Each row below holds a small network's activations on one input, seen along a few directions.
In each table, some parts of the input vary, and every possible input appears once, in random order.
Descriptions start from the smaller parts, as in this example, which fits no table here: one of 6 places along a line, together with either a single point or one of 11 places along a line or (one of 3 separate values, together with one of 5 places around a ring).
Shared parts are said once, and a part with two or three values counts as separate values.

A family of inputs:
x1: | -15 | -60 |  18 |  -1 |  64 |  42 | -19 |  -8 |  45 | -21 | -43 |  35 |
x2: |  -1 |  61 |  57 | -11 |  15 |  18 |  43 |  14 |   7 |   4 |  56 |  35 |
x3: |   3 | -37 |  43 |  -3 |   3 |  56 | -27 |  -2 |  21 |   2 | -17 |  50 |
x4: | -47 | -30 |  -5 | -13 |  34 |  50 | -22 | -39 |  36 | -59 | -57 |  18 |
x5: | -20 |  38 |  33 |  -9 |  77 |   6 |  50 |   9 |  32 | -19 |  30 |  19 |
x6: |  42 |  92 |  21 | -30 | -17 | -45 |   7 | -17 |  11 |  15 |  24 |  -6 |
x7: |   1 | -27 |   3 | -80 | -56 | -42 | -75 |  23 | -45 |  25 | -60 |   7 |
x8: | -55 | -29 | -72 |  53 |  21 |  29 |  37 | -27 |  -5 | -24 |  -4 | -34 |
x9: | -23 | -59 | -49 |  65 |  51 |  21 |  40 |   4 |   4 |  14 |  11 | -17 |
x10: |  -5 | -36 | -25 |  63 | -10 |  35 |  32 |  10 | -21 |  37 |  37 |  -2 |
x11: |  -2 |  72 |  16 | -89 | -42 | -79 |  -6 |  41 | -59 |  27 |  14 |  -9 |
x12: | -52 |  68 |  10 | -21 |  47 |  13 |  47 | -22 |  22 | -56 |  15 |   2 |
x13: |  38 |  -5 | -60 |  44 | -43 | -29 |  -4 | -21 | -17 |  47 |   5 | -42 |
x14: |  37 | -39 |  40 |   4 | -16 |  18 | -50 |   1 |  29 | -33 | -28 |  15 |
x15: |  32 |  59 |  54 |  -5 |  -3 | -19 |  19 |  18 |  16 | -31 |  45 |  -1 |
x16: |  28 | -38 | -28 |  69 | -29 |  -3 |   8 |  13 | -12 |   2 |  26 | -37 |
x17: |  46 |  -6 |   7 | -21 | -30 |  -8 | -63 | -33 |  25 |  13 | -49 |  10 |
x18: |  -6 | -25 | -65 | -15 | -68 | -64 | -17 |  35 | -88 |  59 |  -5 | -44 |
- Changing only one part turns x15 into x6. The same change can be made to x14. Which row results? => x17
- What do these inputs look like to the network? => one of 3 separate values, together with one of 6 places along a line
- Change only the choice among 3 separate values in x1. List by row number the other rows that result. => x5, x9
- Change only the choice among 3 separate values in x2. List by row number the other rows that result. => x3, x10

A family of inputs:
x19: | -29 | -72 | -33 | -24 |   2 | -38 | -44 |   9 | -10 |  15 | -54 | -14 |
x20: |  45 | -30 | -25 |  35 | -72 | -54 |   2 |   9 | -47 |  48 |  11 | -17 |
x21: |  89 |  55 |  28 | -22 | -34 | -56 |   6 |  44 | -22 |  46 |  48 | -20 |
x22: |   2 |  39 |  20 | -89 | -47 | -23 | -29 |  -6 | -14 |  -3 |   9 |   9 |
x23: | -25 | -52 |  -8 |  74 |  29 |  53 |  11 | -10 |  36 | -61 |   0 | -24 |
x24: | -20 |  16 |  43 |  13 |  58 |  40 |  33 |   6 |  32 | -80 |  33 |  28 |
x25: | -17 |  24 |  55 |  22 |  44 |  39 |  21 |  -5 |  51 | -82 |  17 |   1 |
x26: |  14 |  56 |  23 | -59 | -62 | -25 | -16 |  13 | -23 |   3 |  -6 |  20 |
x27: |  -5 | -30 | -35 | -17 | -31 |  -1 | -54 |  11 | -44 |  19 | -42 | -27 |
x28: |  -5 | -41 | -44 | -32 | -62 |  -6 | -38 | -11 | -36 |  18 | -13 | -17 |
x29: |  -1 |  33 |  21 | -79 |  -6 | -27 | -31 |  15 | -10 |  -7 | -32 |  16 |
x30: |  25 |  40 |  23 |   9 |  69 |  34 |  -5 | -69 |  78 | -19 | -13 |  42 |
x31: |  53 |  49 |  40 | -21 | -57 | -71 |  12 |  14 | -27 |  27 |  32 |  10 |
x32: |   6 | -25 | -42 |  -2 | -77 |  -8 | -25 |   9 | -44 |  24 | -28 |  -6 |
x33: |  12 | -25 | -18 |  17 | -60 | -21 | -29 | -14 | -63 |  41 | -11 | -29 |
x34: | -39 |   9 |  53 |   0 |  75 |  57 |  47 |   9 |  33 | -10 |  29 |  53 |
x35: | -27 |  11 |  40 |  10 |  73 |  45 |  39 |  10 |  19 | -56 |  36 |  47 |
x36: | -65 | 120 | -54 | -36 |  27 | -63 |  86 |  -8 | -35 |  -6 |  44 | -51 |
x37: |  52 | -22 | -26 |  32 | -57 | -43 | -20 |  26 | -33 |  66 |  35 | -41 |
x38: | -38 |   9 |  56 |  -5 |  73 |  65 |  56 |   8 |  41 |  11 |  19 |  52 |
x39: |  -6 | -55 | -10 |  68 |  12 |  57 |  16 | -30 |  61 | -46 | -21 | -22 |
x40: | -22 |   8 |  31 | -81 |  17 | -54 | -35 |  14 |  11 |  -5 | -33 |  13 |
x41: |  -9 | -47 | -43 | -23 | -21 | -11 | -40 |  10 | -31 |  13 | -53 | -10 |
x42: |  17 | -37 | -40 |  62 |  55 |  49 | -15 | -75 |  62 |   2 | -29 |  17 |
x43: |  21 |  -7 | -38 |  35 | -74 | -29 | -36 |  26 | -34 |  53 |   6 | -18 |
x44: |  60 |  55 |  36 | -21 | -42 | -59 | -11 |  31 | -14 |  45 |  54 | -15 |
x45: |  21 |  35 |  34 |  10 |  47 |  41 |   9 | -50 |  80 | -44 | -11 |  26 |
x46: |  19 |  54 |  46 | -39 | -46 | -38 | -20 |  -9 | -43 |  20 |  10 |  -3 |
x47: | -35 | -64 | -21 |  61 |  59 |  59 |  29 |   4 |   4 | -35 |  19 |  21 |
x48: |  82 | -22 | -34 |  31 | -49 | -41 |  -3 |  39 | -40 |  67 |  30 | -46 |
x49: |  -73 |   39 | -118 |   20 |   12 |  -46 |   76 |  -14 |  -55 |   16 |   22 |  -77 |
x50: |  29 |  72 |  26 | -21 | -59 | -46 | -26 |  31 | -14 |  32 |  27 |   9 |
x51: |   2 |  49 |  29 | -74 | -16 | -17 | -45 |  16 | -22 |  -1 | -20 |  -1 |
x52: | -47 | -65 |  -8 |  51 |  61 |  71 |  36 |   3 |  18 |  11 |  12 |  28 |
x53: | -46 | -65 |  -4 |  46 |  59 |  79 |  46 |   2 |  26 |  32 |   2 |  27 |
x54: | -28 | -62 | -20 |  67 |  44 |  54 |  23 |   0 |  15 | -59 |  14 |   3 |
x55: |  -8 |  23 |  27 | -76 |   7 | -39 | -21 |  14 | -13 | -12 | -46 |  19 |
x56: |   2 |  22 |  54 |  15 |  27 |  42 |  26 | -24 |  77 | -67 |  -4 |   3 |
x57: |  13 | -41 | -29 |  62 |  33 |  55 |  -2 | -55 |  64 | -23 | -28 |   1 |
x58: | -16 | -56 | -37 | -21 |  -8 | -23 | -30 |   9 | -34 |   9 | -66 |  -7 |
- Changing only one part turns x45 into x57. The same change can be made to x21. Which row results? => x48
- What do these inputs look like to the network? => one of 2 separate values, together with either a single point or one of 8 places along a line or one of 11 places along a line
- Start at x21 and move only the place on the line of 11, one step at a time. The first step leads to x44. Which rows follow, in order? => x31, x50, x46, x26, x22, x51, x29, x55, x40
- Start at x19 and move only the place on the line of 11, one step at a time. The first step leads to x58. Which rows follow, in order? => x41, x27, x28, x32, x33, x43, x20, x37, x48
- Change only the place on the line of 8 in x52. List by row number the other rows that result. => x23, x39, x42, x47, x53, x54, x57

A family of inputs:
x59: |   6 |  29 |   4 | -30 | -37 | -27 | -10 |   9 | -28 |  16 |   5 |  -4 |
x60: |  17 |  28 |   0 | -13 | -21 | -32 |   6 |  14 | -23 |  35 |  20 |  -6 |
x61: |   4 |  24 |   4 | -48 | -19 | -37 | -19 |  11 | -22 |  17 | -11 |  -1 |
x62: | -47 | -15 |  -4 |  57 |  99 |  81 |  50 | -46 |  75 | -69 |  -1 |  15 |
x63: |  26 |  -1 | -22 |   3 | -37 | -33 | -10 |   9 | -29 |  44 |   7 | -18 |
x64: |  14 |   1 | -18 | -14 | -53 | -28 | -25 |   5 | -34 |  25 |  -8 | -16 |
x65: |  12 |  -4 | -17 | -32 | -36 | -39 | -33 |   7 | -28 |  26 | -25 | -13 |
x66: |  16 |  27 |  12 | -21 | -29 | -35 |  -4 |  21 | -22 |   4 |  15 | -11 |
x67: | -59 | -55 |   9 |  52 |  96 |  93 |  44 | -13 |  52 | -53 |   1 |  32 |
x68: |  24 |  -1 | -10 |  -5 | -45 | -36 | -19 |  17 | -28 |  12 |   2 | -23 |
x69: | -12 | -33 |  41 |  50 |  84 |  93 |  20 | -33 |  86 | -56 |  -4 |  45 |
- What do these inputs look like to the network? => either one of 3 separate values or (one of 2 separate values, together with one of 4 places along a line)

A family of inputs:
x70: |  24 |  -7 |  18 |  30 |  19 |  21 |  21 | -18 |  28 | -36 |  19 |  25 |
x71: |  10 | -70 | -68 |  31 | -54 | -22 | -29 |   2 | -53 |  47 | -16 | -43 |
x72: | -31 |  -1 |   7 |  -9 |  25 |  39 |  -9 | -16 |   7 | -54 | -15 |  18 |
x73: | -33 | -31 |  32 |   8 |  37 |  27 |  28 |  17 |  17 | -23 |   5 |  24 |
x74: |   8 |  -6 |  29 |  27 |  35 |  39 | -15 |   7 |  36 | -18 |  14 |   5 |
x75: |  -3 | -13 |   3 | -11 |  53 |  16 |   8 | -15 |  42 | -27 | -29 |   5 |
x76: |  21 |  10 | -10 | -50 | -14 | -49 | -20 |   8 |  -2 |  14 | -23 | -13 |
x77: |  -5 |  -4 |  23 | -31 | -28 | -35 |   2 |  39 | -35 |  19 |   3 |   2 |
x78: |  -7 |  43 |  -8 |  -5 | -16 | -57 |   4 |   4 | -30 |  11 |  12 | -27 |
x79: | -36 |  17 |   2 |  33 |  49 |   6 |  29 | -19 |  23 | -31 |  14 |  -5 |
x80: | -17 |   6 |   9 |  14 |  11 |  44 |  36 | -11 |  41 | -25 |  10 |  -9 |
x81: |  36 |  20 |  19 | -10 | -28 | -22 | -40 |  29 | -14 |  23 |  12 | -15 |
x82: | -16 |   7 | -10 |   7 |  56 |  41 |  32 |  -8 |  13 |  -1 |  22 |  23 |
x83: |  11 |  20 |  14 | -25 | -39 | -29 | -27 | -11 |  -9 |  45 | -15 |  14 |
x84: |  53 |  20 |   9 |  -5 | -44 | -39 |  -3 |   4 | -24 |   5 |  16 |   4 |
x85: |  11 |  32 |  -1 | -22 | -53 | -17 |  11 |  12 |  -9 |  17 |   7 | -29 |
x86: |  12 |  33 | -21 | -30 | -10 | -22 |   6 |  16 | -37 |  42 |  21 |   3 |
x87: |  -7 |  22 |  -6 | -46 | -38 | -22 | -35 |   6 | -37 | -14 | -12 |   0 |
x88: | -18 | -93 | -68 |  78 |   8 |  42 |   0 | -10 |   3 |   4 | -26 | -15 |
x89: | -14 |  -6 |  28 |  15 |  31 |  38 |   2 | -36 |  38 |   1 | -19 |  33 |
- Changing only one part turns x78 into x79. The same change can be made to x83. Which row results? => x89
- What do these inputs look like to the network? => one of 2 separate values, together with either a single point or one of 9 places around a ring

A family of inputs:
x90: | -33 |  87 | -15 | -69 |  -2 | -87 |  26 |  18 | -34 | -29 |   9 | -46 |
x91: |  57 | -60 | -24 |   1 | -47 | -37 | -74 |  28 | -48 |  35 | -20 |  -5 |
x92: | -19 | -26 |  -5 |   9 |  16 |  48 | -17 | -29 |  16 | -50 | -36 |  12 |
x93: |  77 |  15 |  73 | -13 | -83 | -13 | -50 |  19 |  15 |   0 |   4 |   3 |
x94: |  70 |  50 |  57 |  20 | -72 | -24 |  11 |  33 |  -3 |  14 |  64 | -18 |
x95: | -11 |  -1 |  12 |  50 |  43 |  14 |  47 | -12 |  23 | -15 |  30 |   7 |
x96: | -56 | -69 |  28 | -58 |  -8 |  18 | -22 |  62 | -51 |  35 | -26 |  43 |
x97: | -65 | -34 |  11 | -25 |   4 |   8 |  41 |  76 | -67 |  48 |  32 |  21 |
x98: |  -7 | -37 |  11 |   9 |  17 |  34 |  -8 | -26 |  31 | -47 | -25 |  27 |
x99: |   4 |  -6 | -98 |  38 | -63 | -47 |  16 | -24 | -43 |  68 |  -3 | -68 |
x100: |  21 | 110 |  30 | -51 |  -2 | -30 |  22 |  -8 | -13 |  40 |  44 |  30 |
x101: |  51 | -25 | -40 |  35 | -35 | -47 | -12 |  42 | -64 |  48 |  40 | -26 |
x102: |  -2 | -36 |  29 |  18 |  32 |  27 | -13 | -27 |  42 | -30 | -29 |  28 |
x103: | -28 |   9 | -21 |  41 |  27 |  35 |  43 | -15 |  -2 | -35 |  23 | -10 |
x104: |   7 | -30 |  21 |  11 |  42 |  32 | -10 | -14 |  58 | -15 | -35 |  27 |
x105: |  -24 |   51 |    1 | -101 |  -14 |  -75 |  -36 |    4 |  -17 |  -42 |  -50 |  -25 |
x106: | -34 | -19 | -20 |   9 |  11 |  55 | -29 | -29 |  23 | -46 | -31 |   0 |
x107: |  12 | -40 | -81 |   5 | -75 | -37 | -47 | -37 | -27 |  55 | -62 | -46 |
x108: |  29 |  74 |  46 | -83 | -14 | -19 | -40 | -23 |   4 |  26 | -15 |  50 |
x109: |  1 |  2 |  2 | 30 | 66 | 24 | 40 |  2 | 41 |  9 | 29 | -8 |
x110: | -15 |  -2 |  -5 |  41 |  28 |  21 |  52 | -12 |  13 | -33 |  34 |   6 |
x111: | -43 |  16 | -37 |  41 |  22 |  42 |  31 | -15 |   5 | -31 |  28 | -21 |
x112: | -2 |  5 |  4 | 43 | 53 | 19 | 50 |  0 | 39 |  0 | 24 |  6 |
x113: |  10 | -33 |  19 |  -2 |  55 |  37 | -20 | -13 |  59 |  -5 | -30 |  13 |
- Changing only one part turns x105 into x90. The same change can be made to x106. Which row results? => x111
- What do these inputs look like to the network? => one of 2 separate values, together with either a single point or one of 5 places around a ring or one of 6 places along a line
- Change only the place on the ring of 5 in x91. List by row number the other rows that result. => x93, x105, x107, x108
- Change only the place on the line of 6 in x109. List by row number the other rows that result. => x95, x103, x110, x111, x112
